Each row has a name. Each question is about the rows just above it.

[173 146 116 127 153 177 160] -> satet
[122 142 132 118 110 154 161] -> kip
[153 142 132 123 124 160  59] -> duf
Whose row is [173 146 116 127 153 177 160]?	satet
Print row satet.	[173 146 116 127 153 177 160]
Where do [153 142 132 123 124 160  59] appear?	duf
Print row duf.	[153 142 132 123 124 160  59]
Which row holds [122 142 132 118 110 154 161]?	kip

[160 139 107 159] : Podug
[210 148 160  94] : solu
[194 137 120 123] : visi
Print row Podug.	[160 139 107 159]
Which value is in both Podug and solu?	[160]
Print row solu.	[210 148 160  94]

[139  51  52 120 140  64 129 122  68  92 123 182 178  53 154 184 157 128
 152  49 123 123 176  53 171  51  50]  tadol
[129 132 133 115 134 138 115 116 141 154 115 145 102 134 114 105 126 144
 156 126 117 116 108 133 126 133 131]  gorez
[145 144 144 126  73 147 130 126 150 139 125 140 202 143  94 108  79  95
 105 142 123 124 198 144 102 144 143]  dofi
[109  93  94 177 118  99 178 177 102 108 180 166 128  93 120 134 123 107
 160  91 179 180 132  93 133  94  95]  Leduk
[ 76  88  88  63 160  78  70  65  71  77  63  53 161  89 209 156 179 132
  79 109  63  62 155  90 160  87 181]  sapo
[144 152 152  86  74 152  90  87 159 182  85 143  98 152  86  92  66 102
 164 154  87  85 125 152  73 153 153]  Fedor
Where do [145 144 144 126  73 147 130 126 150 139 125 140 202 143  94 108  79  95
 105 142 123 124 198 144 102 144 143] appear?	dofi
Whose row is [ 76  88  88  63 160  78  70  65  71  77  63  53 161  89 209 156 179 132
  79 109  63  62 155  90 160  87 181]?	sapo
Print row sapo.	[ 76  88  88  63 160  78  70  65  71  77  63  53 161  89 209 156 179 132
  79 109  63  62 155  90 160  87 181]
Print row Fedor.	[144 152 152  86  74 152  90  87 159 182  85 143  98 152  86  92  66 102
 164 154  87  85 125 152  73 153 153]
The one value in tadol and sapo:	[53]
Print row dofi.	[145 144 144 126  73 147 130 126 150 139 125 140 202 143  94 108  79  95
 105 142 123 124 198 144 102 144 143]

[134 129 118 116 122 126 132 141 119 149 115 120 140 161 139 112 110] : muzor
[128 155 139 166  96 112 144 128 121 116 138 106 153 128 126 125 126] : zavus
[123 126 145 107 129 137 132 114 146 107 112 129 148 115 133 139 145] : pekob
[122 133 119 173 154 135 133 121 126 125 107 156 127 111 129 125 133] : navep
[129  64 174 109 114 137 136  92 135 124 124  95 144 122 134 148 137] : veze
[140 107 148 126 131 146 140  93 142 133 128 128 146 110 127 145 152] : vure
[133 125 132 196 104 117 130 121 132 121 133 134 140 115  97 136 132] : zak
[150 121 124 149 129 120 112 128 142 145 154 142  92 116 139 142 116] : Ragud
[131 105 142 115 125 140 126 111 148 155 155 145 114 118 144 141 157] : kuf
Where do [133 125 132 196 104 117 130 121 132 121 133 134 140 115  97 136 132] appear?	zak
Print row vure.	[140 107 148 126 131 146 140  93 142 133 128 128 146 110 127 145 152]
Print row Ragud.	[150 121 124 149 129 120 112 128 142 145 154 142  92 116 139 142 116]
Print row zavus.	[128 155 139 166  96 112 144 128 121 116 138 106 153 128 126 125 126]

[124 131 159 181 164 145  84  95 168 109 133 142 198 143 178 172  92 123
 112 147 103 159  98 159 136 100]  zaz
[121 150 112 195 146 115 113  90 195 137  61 133 198 167 165 174 119  81
  86  92 100 137 114 140 135 117]  pipam
[160 126  83 143 122  97 172 113 166 120  92 136 141 123 117 145 122 121
  81  81  83 168 160 121 139 114]  bodan
[114  88  96 149 166 105 122 119 160 122 108 158 141 155 170 180 120 126
 138 111 120 152 155  92 120 151]  vatu
[116 130 144 194 168 144  81  89 170 116 113 150 212 153 183 182  88 102
 132 153  95 153  90 165 145 109]  zop
[156 120  87 146 127  94 179 107 171 123  97 142 145 128 128 150 127 119
  78  81  82 166 160 117 136 113]  led
[108  96  91 152 159  99 131 118 164 126 107 157 142 159 180 186 125 126
 134 106 115 149 153  94 115 155]  katof
[ 96 145 117 208 151 129  97  85 192 139  67 139 217 173 185 189 109  70
 111 115 101 127  93 151 138 125]  totu
[127 132 164 176 161 146  86  96 168 158 141 139 192 138 175 168  95 130
 103 144 106 160 101 155 132  97]  siti
[161 130  83 143 121  98 166 115 164 119  89 132 142 123 113 143 119 121
  82  80  85 168 157 122 140 114]  Fevot
[120 105  93 163 148  88 162 105 177 134 111 156 154 158 186 184 136 117
 101  89 100 148 151 103 114 142]  fad
Print row zop.	[116 130 144 194 168 144  81  89 170 116 113 150 212 153 183 182  88 102
 132 153  95 153  90 165 145 109]
Print row totu.	[ 96 145 117 208 151 129  97  85 192 139  67 139 217 173 185 189 109  70
 111 115 101 127  93 151 138 125]
Which value is in both katof and pipam?	[115]
Whose row is [124 131 159 181 164 145  84  95 168 109 133 142 198 143 178 172  92 123
 112 147 103 159  98 159 136 100]?	zaz

[128 110 163 114 200 165 108 136  74 135 151 162 105 191 120 198 118 197
 124 182  98 124 125 135 125 163 121 139 114 128 102 135 138 117 172 115
  73  95 134 130  90 134 162 136 127 125  80 194  73 149 133 153 164 127
 123 104 117 205 125  88 107 118 108  80] = kosab
[156 107 149 110 195 172 106 140  89 156 121 137 104 166 114 166 135 198
 117 159 102 115 128 143 127 149 105 148 130 135 124 150 128 111 162 110
  79 101 136 130  77 125 149 122 120 134  84 197 109 132 133 151 156 142
 137 113 120 173 105 103 123 137 119  77] = Lev
[158 112 144 121 195 179 120 123 102 148 152 155  98 175 119 175 127 185
 133 181 103 108 112 143 119 156 104 137 142 135 122 145 133 122 186 108
  82 100 134 139  91 117 153 131 118 119  88 181  98 149 131 161 140 131
 127 113 104 192 115  83 119 132 107  83] = zavit
[158 113 144 121 195 179 121 123 102 148 153 155  99 175 119 175 126 184
 133 181 103 108 112 142 118 156 104 137 142 135 122 145 132 122 186 133
  82 100 134 139  92 117 153 131 118 119  88 181  98 149 131 161 140 130
 127 113 103 192 116  83 119 132 107  83] = pes
[154 106 150 109 195 170 105 141  88 155 120 137 105 166 115 166 134 198
 117 158 103 117 129 142 128 150 107 148 129 134 122 149 129 111 160 110
  79 101 136 129  76 126 150 122 120 134  84 197 108 132 133 150 157 141
 136 112 121 174 106 103 122 137 120  77] = tobor
[129 110 163 114 200 165 108 136  74 135 151 162 105 191 120 198 118 197
 124 182  98 123 125 135 125 163 121 139 114 128 102 135 139 117 171 115
  73  95 134 130  90 134 162 136 126 125  80 194  73 149 133 153 164 126
 123 103 117 205 125  87 106 118 108  80] = Sed
[128 110 163 114 200 165 108 136  74 135 151 162 105 191 120 198 118 197
 124 181  98 123 125 135 125 164 121 139 114 128 102 136 139 117 172 115
  73  94 134 130  90 134 162 136 127 125  80 194  73 148 133 153 163 126
 123 103 117 205 125  87 107 118 108  80] = Vusem
[156 106 149 110 195 172 105 141  89 155 120 137 104 166 114 166 134 198
 117 158 103 115 128 143 127 149 105 148 130 135 123 150 128 111 161 111
  79 101 136 129  76 125 149 122 120 134  84 197 109 131 133 151 156 141
 137 113 120 173 106 103 123 137 119  77] = gur
Whose row is [128 110 163 114 200 165 108 136  74 135 151 162 105 191 120 198 118 197
 124 181  98 123 125 135 125 164 121 139 114 128 102 136 139 117 172 115
  73  94 134 130  90 134 162 136 127 125  80 194  73 148 133 153 163 126
 123 103 117 205 125  87 107 118 108  80]?	Vusem
Print row Vusem.	[128 110 163 114 200 165 108 136  74 135 151 162 105 191 120 198 118 197
 124 181  98 123 125 135 125 164 121 139 114 128 102 136 139 117 172 115
  73  94 134 130  90 134 162 136 127 125  80 194  73 148 133 153 163 126
 123 103 117 205 125  87 107 118 108  80]

[ 40  45 202  49 215 204 198  43 189  42 211  50] = Falik
[ 40  45 202  49 215 204 198  43 189  42 211  77] = Geko
[ 74 133  41 215  51 198 189 202 122 196  57  66] = funop
[ 97 142  40 215  51 181 194  78 109 209  86 215] = ladeg
[214 127  45 199 162  57 191 188 118  46 213 205] = Lasi
[ 60 195  42 214 202 161 214 214  65 188  76 106] = Vogi
[204 197 215  42 214  64  41 205  65  45  50 206] = bugef
[ 41  45 203  52 214 204 196  45 189  41 208  51] = Pigif
[ 42  47 211  45 214 191 197  48 180  42 209  57] = zimib
[215 137 214  45 120  48  41 215 164 149  89 201] = fidab
[203  41 149  80 211 213 188  41 209  63 214  41] = Dop
[201  46 207  51  68  70  50 208 214 192  45 117] = tav
Print row Pigif.	[ 41  45 203  52 214 204 196  45 189  41 208  51]
Shared by ladeg and fidab:	[215]
The row with [ 40  45 202  49 215 204 198  43 189  42 211  50] is	Falik
The one value in Pigif and Vogi:	[214]
Print row Geko.	[ 40  45 202  49 215 204 198  43 189  42 211  77]
The row with [ 40  45 202  49 215 204 198  43 189  42 211  77] is	Geko
Which value is in both Geko and tav?	[45]

[ 77 201  84 199 201 202 190  65  98 148 153 163  83 202  80  86  61 128
 187 155  56  81]  vepu
[133  53 116 143  54 102 115 171 130  65  61  76 115  74 111 119 183 107
  63  63 197  97]  fab
[ 77 173 118 166 176 203 191 109  95  62  61 142 115 192 110 102 133 148
 200  63  56  67]  Kesev
[123 157  56 135 150  95  74 170  69  67  64 198  60 116  58  59 187 202
  65  67 173  72]  lufub
[ 71 161 200  70 135  55  72  64 203  84  83 186 200  56 200 200  63 177
  84  81 200  72]  vef
[118 108  55 203 116 200  85 115  62 187 188  97  55 162  54  56 109  75
 187 187 162 144]  Lekom
[201 165  79  60 175  66  75 201  68 195 197 171  81 108  78  79 201 163
 195 193  77 201]  mada
[191  54 201  53  54  56 137 191 193 172 172  62 200  66 202 201 193  60
 169 168 197 198]  zir
[177 196 158  56 191  57  81 132 130 179 180 185 157  82 160 153  94 173
 181 179  68 188]  mim
The one value in vef and mada:	[81]
Print row zir.	[191  54 201  53  54  56 137 191 193 172 172  62 200  66 202 201 193  60
 169 168 197 198]
Whose row is [118 108  55 203 116 200  85 115  62 187 188  97  55 162  54  56 109  75
 187 187 162 144]?	Lekom
Shared by mada and Kesev:	[77]

[131 132 115 104  75 125] -> nem
[ 96 121  49  99 125 112] -> rulef
[ 75 132 115 106 107 124] -> Lura
Shared by rulef and nem:	[125]
Print row Lura.	[ 75 132 115 106 107 124]

[175  93 107 127  72 196 149 119]  mozu
[ 77 167  72  84 138 118 125 141]  Mutum
[ 77 167  72  84 138 118 125 213]  Doki
Print row mozu.	[175  93 107 127  72 196 149 119]
Print row Mutum.	[ 77 167  72  84 138 118 125 141]

[200 120 176  52]  sev
[178  50 121 120]  zekim
[129 149 178 179]  bafet
[178  50 112  96]  Ninaf
[185 145 137  87]  nof
Print row Ninaf.	[178  50 112  96]
Which value is in both Ninaf and bafet?	[178]
Which value is in both sev and zekim?	[120]
Print row nof.	[185 145 137  87]

[176  81 158 113 151 189 136 131 107 129 151 117 160 164 115 162 163  68
 111 171 142 163  82 100  85 163  64  90  60  94 161 149 134 169 120  76
 194 140 137 116 119  98 116 103] : gilez
[108 127 143 104 104 122 147 118 193 110  96 130 139  92 101 145 143 152
 187 133 163 144 197 160 206 138 162 145 166 150  85  81 178  79 126 156
  80  78 149 179 143 145  55 141] : tafa
[176  81 158 113 151 189 136 131 107 129 151 117 160 164 115 122 163  68
 111 171 142 163  82 100  85 163  64  90  60  94 161 149 134 169 120  76
 194 140 137 116 120  98 116 150] : mon
Print row tafa.	[108 127 143 104 104 122 147 118 193 110  96 130 139  92 101 145 143 152
 187 133 163 144 197 160 206 138 162 145 166 150  85  81 178  79 126 156
  80  78 149 179 143 145  55 141]
[176  81 158 113 151 189 136 131 107 129 151 117 160 164 115 122 163  68
 111 171 142 163  82 100  85 163  64  90  60  94 161 149 134 169 120  76
 194 140 137 116 120  98 116 150] is in which row?	mon
Whose row is [176  81 158 113 151 189 136 131 107 129 151 117 160 164 115 162 163  68
 111 171 142 163  82 100  85 163  64  90  60  94 161 149 134 169 120  76
 194 140 137 116 119  98 116 103]?	gilez
Print row mon.	[176  81 158 113 151 189 136 131 107 129 151 117 160 164 115 122 163  68
 111 171 142 163  82 100  85 163  64  90  60  94 161 149 134 169 120  76
 194 140 137 116 120  98 116 150]
Print row gilez.	[176  81 158 113 151 189 136 131 107 129 151 117 160 164 115 162 163  68
 111 171 142 163  82 100  85 163  64  90  60  94 161 149 134 169 120  76
 194 140 137 116 119  98 116 103]

[213  51 186 136  38 218  38] -> Gumi
[210  53 177  40  39 217  38] -> kivu
[ 48 207  43  40  38  49 208] -> penup
[218 195 115 214  58  54 201] -> zarub
[166  50 185 147  44 208  39] -> ziz
[ 39 204  46  49  61  55 211] -> div
[ 45 206  45  41  41  48 212] -> zafip
[138  48 190 140  46 197  38] -> vogu
[ 78  38 207 145  81 142  38] -> koro
[ 43 207  42  39  43  46 215] -> zonen
[ 41  83 149  52 121  52 150] -> rud
Print row ziz.	[166  50 185 147  44 208  39]
Whose row is [166  50 185 147  44 208  39]?	ziz

[118 199  77  83 119] = vefom
[ 83 168 118 150 219] = Podig
[ 72 168 141 118 219] = tibe
Print row vefom.	[118 199  77  83 119]
[ 72 168 141 118 219] is in which row?	tibe
Which value is in both vefom and tibe?	[118]
Print row Podig.	[ 83 168 118 150 219]
Whose row is [ 83 168 118 150 219]?	Podig

[136 176 159 177 178]  zek
[124 160 210 176 177]  ris
[133 183 206 182 159]  Kadev
Shared by Kadev and zek:	[159]
Which value is in both zek and Kadev?	[159]
Whose row is [124 160 210 176 177]?	ris
Print row Kadev.	[133 183 206 182 159]
Print row zek.	[136 176 159 177 178]

[196 183  61 199  74 202  54]  fepi
[ 58 202  53  56 191 179 201]  biru
[ 78  53 184 106  69  80 188]  ririk
[ 53 203  52  56 199 188 203]  dekab
[204 168  55 201  75 200 203]  sepu
[198  61 104 203 199 132  54]  vin
[204 168  55 201  75  55  53]  Zopob
[ 58  59 201 203 201 200 158]  Bidu
[ 63  58  56 203 199 196 201]  vozum
[187  56 138 122 186  57  75]  ligev
[ 71  90 122 191 203 198 153]  bap
[ 59  58 201 203 201 200 155]  Suti
Shared by ririk and Zopob:	[53]
Print row ligev.	[187  56 138 122 186  57  75]
Which value is in both Suti and bap?	[203]
Which value is in both bap and dekab?	[203]

[123 153 103 100 122  57 182 150 164 148]  vuzag
[191 119 148 134 112 134 113  68 122  83]  vita
[113 207  63 165 133 114 163 143 149 122]  Pokod
[163  70 190 120 159 148 114  94 133  79]  Sodem
Which value is in both Sodem and vuzag?	[148]
Which value is in both vita and Sodem?	[148]
Shared by Pokod and vuzag:	[122]
Print row vuzag.	[123 153 103 100 122  57 182 150 164 148]

[152 125  63 171] : beket
[ 89 101  81  90] : mepat
[116 131 123 156] : lidu
[102 105 132 147] : Fani
[120 117 136 156] : Fov
[127 135 131 157] : biv
[104 116 127 155] : nok
Print row beket.	[152 125  63 171]
Print row Fani.	[102 105 132 147]
Print row biv.	[127 135 131 157]

[110 119 118 131 110 122 136 129 155 125 103 158 108 154 119 118 107 110
 116 129 127 129 138 142 135 124 118 141 144  97 135 127  96 131 125 129
 136 132 125 132 131 101] : Bup
[113 119 113 109 151 141  87 123 166 125 146 161  90 102  97 108 129 118
 116 131 122 159 114 138 108 107 133 171 144 126 135 143 128 168 123 122
 136 118 102 128 129 101] : dipe
[117 130 113  89 143 147 103 119 148 135  93 161 110  98  90 119 107 110
 116 128 127 167 129 147 108 102 134 153 122 123 135 105  96 147 124 146
 136 158 121 143 138 144] : nane
[ 98 119 112  87 140 149  98 121 184 128  73 196  81 105  72 108  94  92
 109 129 127 183 129 161 104  88 127 181 144 125 138 108  70 162 122 139
 139 154 113 146 137 101] : bagan
[ 86 111 106 111 140 141  85 123 209 118 106 203  57 112  90  90 107 107
 102 129 125 162 129 147 108 102 127 201 167 126 136 138  88 186 113 119
 146 118  92 132 127  54] : pinep
[113 119 113  82 151 141  87 123 166 125 146 161  90 102  97 108 129 118
 116 131 127 159 114 138 108 141 133 146 144 126 135 143 128 168 116 122
 136 118 102 128 129 101] : Pid
[113 119 114 109 151 141  87 123 166 125 146 161  90 102  97 108 129 118
 116 131 127 159 114 138 108 107 133 146 144 126 135 143 128 168 116 122
 136 118 102 128 129 101] : Moke
[ 99 119 113 109 130 141 109 123 168 125  79 177  90 119  90 108  97 102
 114 129 127 162 134 150 112 102 127 171 144 126 135 112  78 155 122 134
 137 142 114 139 131 101] : zulik
Whose row is [113 119 113  82 151 141  87 123 166 125 146 161  90 102  97 108 129 118
 116 131 127 159 114 138 108 141 133 146 144 126 135 143 128 168 116 122
 136 118 102 128 129 101]?	Pid
Which row holds [117 130 113  89 143 147 103 119 148 135  93 161 110  98  90 119 107 110
 116 128 127 167 129 147 108 102 134 153 122 123 135 105  96 147 124 146
 136 158 121 143 138 144]?	nane
Where do [ 86 111 106 111 140 141  85 123 209 118 106 203  57 112  90  90 107 107
 102 129 125 162 129 147 108 102 127 201 167 126 136 138  88 186 113 119
 146 118  92 132 127  54] appear?	pinep

[205 191 168 100 193] : Sib
[201  51 100 165  97] : negu
[119 193  50 205  61] : lomi
[207  54 188  57  50] : Talub
Shared by Sib and negu:	[100]
Print row negu.	[201  51 100 165  97]
Print row Sib.	[205 191 168 100 193]

